These are the activations of a small neural network, seen along a few directions. Each row is one input.
In each table, some parts of the input vary, and every possible input appears once, in random order.
Descriptions start from the smaller parts, as in this example, which fits no table here: one of 3 separate values, together with either a single point or one of 9 places along a line or (one of 6 places along a line, together with one of 8 places around a ring).
Shared parts are said once, and a part with two or three values counts as separate values.

Other details of the inputs vary at random and push rows far along two fixed directions, the same in every table; ignore that.

Rows:
r1: [  7  -6  11  -4  -6 -12  -4   6  -1   3  -8  10]
r2: [-19   6  -1   4  -4  -2   2   9   6  -5  -2 -14]
r3: [  7  -3  10   3 -11 -14   2   2  -2   6   1  13]
r4: [ -7   6  -4   6  12  13  -4  11   1  -1   2 -14]
r5: [ 8 -8  4 -6  6  0  1 -1 -2 -4 -4 15]
r6: [ -7  14   3   0   0   6   4   9   7  -2  -4 -16]
r7: [  3 -48 -53 -22 -54  42  25 -47 -41  28   2 -51]
r8: [-12  11  -6   2  -1   0   0   5  10   0  -4 -16]
r9: [ 10   0   4  -2 -11 -13   7  -4  -5  -2   2  14]
r10: [  6 -12   7  -1   2   0  -3   2  -1   4  -5  12]
r11: [-14   4   3   1   4  17   5   9   1  -3   0  -8]
r12: [ -9   9   0   0   9  17   4   7   5   0   0 -11]
r13: [ -8  11   0   3   4  -1 -10   8   4  -8   7 -22]
r14: [  5  -5  13  -6  -4 -15 -10   1   5  -2   0   9]
r15: [ 1 -9 -1  5 -1 -3  2 -7 -1  6  2 18]
r16: [ 7 -4  1 -2 -1  1  7 -6 -5  1  5 18]
r17: [ 18   3  -4   2  -4 -12   0  -6  -8  -4   2   7]
r18: [ 19  -4  -2   3   2   7   0  -6 -11   3   3  10]
r19: [  4 -10   0  -5   5  -2   0  -9  -3  -1  -6  16]
r20: [-16  -5  -2  -2  10   9  -3   8   6  -5  -8  -9]
r21: [11  0 -4 -2  3  2  3 -8 -2  5  3 14]
r22: [  5 -13   8  -5   3  -2  -6  -3   3   2   4  12]
r23: [ -9  14  -7   5   6  -2  -2   3  -1 -11  -1 -19]
r24: [-10  10  -9   5  19   7   0   4   1  -9   2 -12]
r25: [ 11  -4  12  -5  -8  -7  -1   3  -3  -2 -10  11]
r26: [ 8 -2  4  1  3  0 -5 -8  4  9 10 10]
r27: [ 10 -11   7  -4   1   6   1  -1  -3  -1  -6  13]
r28: [-13   9   7   1  -5   5   5  13   2  -6  -2 -13]
r29: [-13  14  -5   0   2  -1   3   1   8  -4  -4 -17]
r30: [ 10  -4   6  -9  -6 -13   1   0  -3  -4  -7  12]
r31: [-14  10  -6  -1  14   9   4   1   8  -1   0 -10]
r32: [ 13   0  -6   9  -4 -15  -7  -5  -4   0   0   8]
r33: [-11   8   0   2   9  13   1   9   8   5   0 -10]
r34: [-12  10   2  -1   0   1  -3   5  12   0   5 -20]
r35: [12 -2  1  5  7 -2 -8 -5 -1  2 12  8]
r36: [-10   7  -9   8  15   8  -4   9   4  -5   2 -12]
r37: [ 7 -3 -7  3  1  0 -2 -9  1 10  0 14]
r38: [-21   5  -3   1   9   9   6   2   3  -5   1  -7]
r39: [ -6  10  -2   6   2   2  -4  13   0  -3   0 -20]
r40: [  6  -5   3  -7  -5 -16  -1  -8  -4  -3 -10  12]
r41: [  5  -7   3  -3  -7 -14  -6   0  -1   1 -11  12]
r42: [ 3 -6  9  1  0 -3 -3 -5  3  4 11 14]
r43: [ 4 -8  5  4 -3  1  3 -2 -2  8  3 16]
r44: [  5  -3  11   1 -10 -14  -3  -4   3   1   9   9]
r45: [  5  -1   1   0 -10 -16   5 -12  -5   0  -1  14]
r46: [ -9  11   0   0  -1   3   1  10   8   3  -3 -17]
r47: [20  3  2  4 -6 -7 -2 -2 -8 -1  0  7]
r48: [ -6   9  -8   2  16  11   1   8   0 -10   4 -12]
Description of these inputs: one of 2 separate values, together with one of 4 places along a line, together with either a single point or one of 5 places around a ring.
Q: Changing only the choice among 2 separate values turns r40 into r19. The same change can be made to r2. Which row results?
A: r15
Q: Changing only the choice among 2 separate values turns r39 into r4. The same change can be made to r7. Which row results?
A: r21
Q: Which other rows does r22 become when the place on the line of 4 takes its other values? List them by row number.
A: r26, r35, r42
Q: A walk changes only the place on the ring of 5. It starts at r43 and steps to r15. List the rest of the walk in order.
A: r38, r16, r11
Q: List by row number the other rows that have the choice among 2 separate values and the place on the line of 4 in common with r40.
A: r1, r14, r25, r30, r41
